Each row below holds a small network's activations on one input, seen along a few directions.
In each table, some parts of the input vary, and every possible input appears once, in random order.
Descriptions start from the smaller parts, as in this example, which fits no table here: one of 3 separate values, together with either a single point or one of 9 places around a ring or (one of 5 places around a ring, together with one of 6 places along a line).
Shared parts are said once, and a part with two or three values counts as separate values.
In the rows, zero is written as 128.

A family of inputs:
r1: [104 131 142 126  80  75 137  81 124 142 108 123 139  57 122  68 128 106
 152 221]
r2: [134 156 156 110 114  48 115  59 132 160  97 125 139  44 131  73 146 105
 146 194]
r3: [ 20 141  96 139 109 133 138 141 115 166  81  74 123 124  98  77  98 113
 139 137]
r4: [221 122 142  92 169 161 134 120 126 103 104 177 151 120 104 189 136 140
 104  79]
r5: [125  95 108 145 106 215 137 197 138 116 160 132 107 208 171 182 113 161
 133  97]
r6: [183 124 154 117 177 125 112 149 115  70 173 138 118 178 151 172 154 142
 118  52]
r7: [180 102 117  96 211 174 156 159 129  81 123 124 139 173 126 177 125 154
  82  63]
r8: [139  98 108 125 134 219 164 202 138 103 104 103 136 192 133 186 102 169
 104  82]
r9: [ 14 141  95 158  82 130 108 151 131 189 147 114  92 141 134  69 106 102
 163 144]
r10: [ 83 179 143 121 154  50  90 107  93 170 161 111 101 124 115  71 149  93
 115 114]
r11: [ 98 161 134  92 140  77 105  61 102 170  81 144 137  38  68  93 137  89
 120 136]
r12: [197  90 111 150  99 171 167 160 142  85 112 151 167 145 151 185 124 156
 127 173]
r13: [ 68 149 111 106 188  99 128 103 102 163 101  95 127 110  91  76 127 101
  91 122]
r14: [245 118 161 123 149 131 141 107 154  74 118 158 151 112 165 176 144 146
 141 137]
r15: [153 111 141 156 118 166  99 153 144 109 209 138  87 206 154 182 133 167
 127  61]
r16: [ 81 121 108 144  66  85 139 111 135 161  88 129 160  77 113  75 126 104
 149 221]
r17: [ 42 166 121 168  90  82  77 107 124 173 205 108  77 131 125  73 124 115
 155 108]
r18: [216  97 154 135 118 163 157 137 160  68 132 162 153 122 153 181 132 141
 137 161]
Q: What do these inputs look like to the network?
A: one of 2 separate values, together with either one of 4 places along a line or one of 5 places around a ring
Q: Changing only the choice among 2 separate values turns r10 into r6. The same change can be made to r1. Which row results?
A: r18

A family of inputs:
r19: [ 72 156 127 118 135  29 133  84 102 166 103  89 136  77 115  27 136  87
 122 209]
r20: [103 100  95 138 118 160 148 165 127 111 123 105 136 166 128 143 113 154
 123 112]
r21: [187 136 151 114 121  89 117 103 123 103 146 164 139  99 113 136 143 126
 135 116]
r22: [187 129 141  88 165 117 126 101 119 127 111 157 139 104 119 148 143 129
 104 117]
r23: [161 105 124 127 123 151 153 112 141 123  85 132 159 105 114 156 125 143
 107 169]
r24: [109 125 125 118 156 161 141 163 124 104 117 102 126 157 124 138 117 135
 123  79]
r25: [157 110 133 140  99 149 141 119 143 122 113 156 139 109 146 141 126 123
 147 185]
r26: [169 123 147  96 160 146 146 113 148 120  80 134 150  92 112 145 127 128
 109 130]
r27: [174 136 152 141 103 109 116 118 145 131 122 151 133 119 152 137 141 125
 152 152]
r28: [120 135 129 156 114 135 116 162 143 130 171 115 107 173 164 131 127 138
 141 111]
r29: [118 134 121 131 180 147 115 141 110 116 145 125 115 165 138 148 137 125
 117  77]
r30: [  9 164 105 136  77 112  87 108 109 218 129 115  89 103  83  72 107 104
 145 117]
r31: [101 104 107 150 107 170 139 158 137 121 157 120 110 166 163 133 113 143
 145 138]
r32: [126 134 136 139 133 117 113 146 121 100 191 128 114 157 121 137 135 133
 122  80]
Q: Changing only one part turns r27 into r28. The same change can be made to r19. Which row results?
A: r30
Q: What do these inputs look like to the network?
A: one of 2 separate values, together with either a single point or one of 6 places around a ring
Q: Which other rows does r32 become when the choice among 2 separate values takes its other values? List them by row number.
A: r21

A family of inputs:
r33: [ 64 158 128 112 120 101 130 107 128 193  56  92 134  79  94  69 116 100
 127 163]
r34: [112 153 157 154  62  67 103  83 154 168 142 125 111  83 138  75 130 113
 167 191]
r35: [179 104 126 102 147 157 176 155 133 102  52 119 179 124 113 163 123 144
  94 146]
r36: [243 114 176  99 166 114 132 117 137  87 138 157 144 134 150 176 162 144
  96 126]
r37: [205 148 160  94 148  73 105  73 113 139 123 186 137  79 124 132 161 106
 122 144]
r38: [134  85 100 146 111 216 168 182 160  99 120 127 134 168 171 166 102 156
 148 140]
r39: [ 53  97  82 160  65 195 133 172 129 150 152 118 103 176 133 139  96 150
 142 130]
r40: [ 78 135 113 124 163 158 101 138 108 121 173 118 100 158  89 149 123 139
 107  20]
r41: [201 126 164 117 175 163 113 151 146  88 169 151 107 174 176 184 145 144
 129  62]
r42: [142 137 115  99 130 119 150 111 109 150  38 147 172  73  87 120 125 104
 118 166]
r43: [137 112 112 119 155 202 158 189 144 104  82 114 145 165 137 169 109 146
 127  82]
r44: [120 143 142 131 128 141  80 142 117 143 204 141  78 177 137 157 139 140
 122  50]
r45: [138 109 107 124  83 134 160 109 124 143  78 161 159  75 117 115 114 111
 138 223]
r46: [105 123 122 183  56 152  96 152 138 131 202 136  92 178 145 154 121 153
 160 101]
r47: [163 144 130  89 183  92 124  65 101 118  92 161 156  59  78 126 144 105
 108 116]
r48: [177  77 115 128 103 172 185 151 150  96  92 131 169 127 145 159 115 153
 115 204]
r49: [ 59 129 121 135  72 115 139 105 142 186  95 105 120  81 125  63 105 109
 149 220]
r50: [230  97 156 151  96 126 149 130 161  74 140 152 161 131 157 174 143 155
 133 177]
r51: [ 31 145  92 132 141 110 133 161  95 157 103  76 126 152 112  78 118 108
 118 121]
r52: [ 87 166 142 104 173  74 104  62 122 162 110 105 118  65  85  72 133 101
 116 113]
r53: [201 109 146  91 199 131 153 110 125  67 107 131 162 113 104 170 143 143
  84  96]
r54: [ 81 142 122 177  84  79 107 134 118 132 192 107 103 158 157  83 133 123
 161 149]
r55: [ 54 155 109 123 195  83 111 118  89 124 160  88 109 140 101  81 134 108
 107  71]
r56: [ 97 162 139 127 159  66  91 123  98 147 192 112  89 159 149  87 149 111
 123  99]
r57: [191 130 143 144  75  85 123  89 136 124 125 182 152  77 129 129 142 115
 158 195]
r58: [129 171 171 107 136  55  85  69 133 184 141 129  98  84 132  78 148 102
 130 139]
r59: [187 108 142 170 104 174 131 162 170  77 169 147 125 172 185 182 127 157
 166 113]
r60: [ 56 126  93 134 110 181 124 179 116 155 114 106 118 172 100 143 104 140
 119  72]
r61: [ 27 116  84 156  93 125 142 155 107 151 142  89 113 155 144  71 109 119
 142 178]
r62: [159 119 134 108 208 179 134 146 136  67 139 126 127 154 127 176 128 143
 117  32]
Q: What do these inputs look like to the network?
A: one of 5 places around a ring, together with one of 6 places around a ring
Q: Changing only the place on the ring of 6 turns r47 into r62. The same change can be made to r57. Which row results?
A: r59
Q: Start at r35 and move only the place on the ring of 6, one step at a time. The first step leads to r42. Which rows follow, in order?
A: r33, r51, r60, r43
Q: Which other rows does r61 become when the place on the ring of 5 takes its other values? List them by row number.
A: r51, r54, r55, r56

A family of inputs:
r63: [ 93 143 125 145 122  95 132 138 126 131 132  97 130 127 133  81 128 109
 129 160]
r64: [175 139 147  96 121  78 130  99 115 154  85 154 152  82 115 115 146 107
 113 183]
r65: [ 95 136 100 147  97 130 127 118 112 153 103 130 131 112 108 118 118 116
 145 158]
r66: [145 114 142 134 109 144 132 150 140 112 137 131 111 158 163 140 120 150
 146 122]
r67: [ 90 141 133 136  92 127 119 117 147 170 124 123 116 104 119 113 120 119
 136 157]
r68: [139 112 116 136 136 128 145 166 134  99 145 111 123 158 151 149 123 141
 130 135]
r69: [138 123 129 114 153 158 131 145 132 118 108 110 131 155 113 157 132 137
 112  86]
r70: [110 145 129 125 153  98 102 101 125 149 139 138 118 119 128 100 144 110
 137 112]
r71: [155 126 147 138 132 132 116 141 116  93 166 146 129 144 119 159 137 149
 119  86]
r72: [102 137 137 128  96 110 116 119 128 150 136 102 102 115 142  99 127 119
 155 161]
r73: [148 128 153 128 155 142 118 144 126  98 147 151 122 153 143 156 135 124
 129  84]
r74: [ 84 117 109 141 118 120 135 110 108 146 119 119 137 127 115  97 125 120
 115 163]
r75: [ 84 141 129 110 146 108 124 120 122 144  96 104 128 104 106 100 119 121
 120 106]
r76: [145 111 129 135 104 168 125 148 158 136 132 139 120 140 136 153 116 142
 130 123]
r77: [139 115 104 136 105 165 144 157 130 110 120 150 144 135 131 152 113 137
 145 118]
r78: [104 152 120 116 157 113 119 108 118 158 130 118 118 113 125  94 128 120
 118 118]
r79: [117 144 123 136 122  84 107  86 118 140 157 133 125 118 103 109 136 123
 124 111]
r80: [129  97 103 129 127 160 147 143 125 112 136 132 149 156 136 146 134 146
 114 131]
r81: [219 107 152 118 155 142 156 104 159  74 102 147 162  95 138 164 135 140
 126 151]
r82: [150 132 134 110 158 158 134 147 121 111 145 127 112 146 134 157 124 130
 116  95]
Q: Changing only one part turns r80 into r74. The same change can be made to r69. Which row results?
A: r75
Q: What do these inputs look like to the network?
A: one of 2 separate values, together with either a single point or one of 4 places along a line or one of 5 places around a ring
Q: Which other rows does r79 become when the place on the line of 4 takes its other values? List them by row number.
A: r70, r75, r78
Q: Which other rows does r67 become when the choice among 2 separate values takes its other values? List them by row number.
A: r76
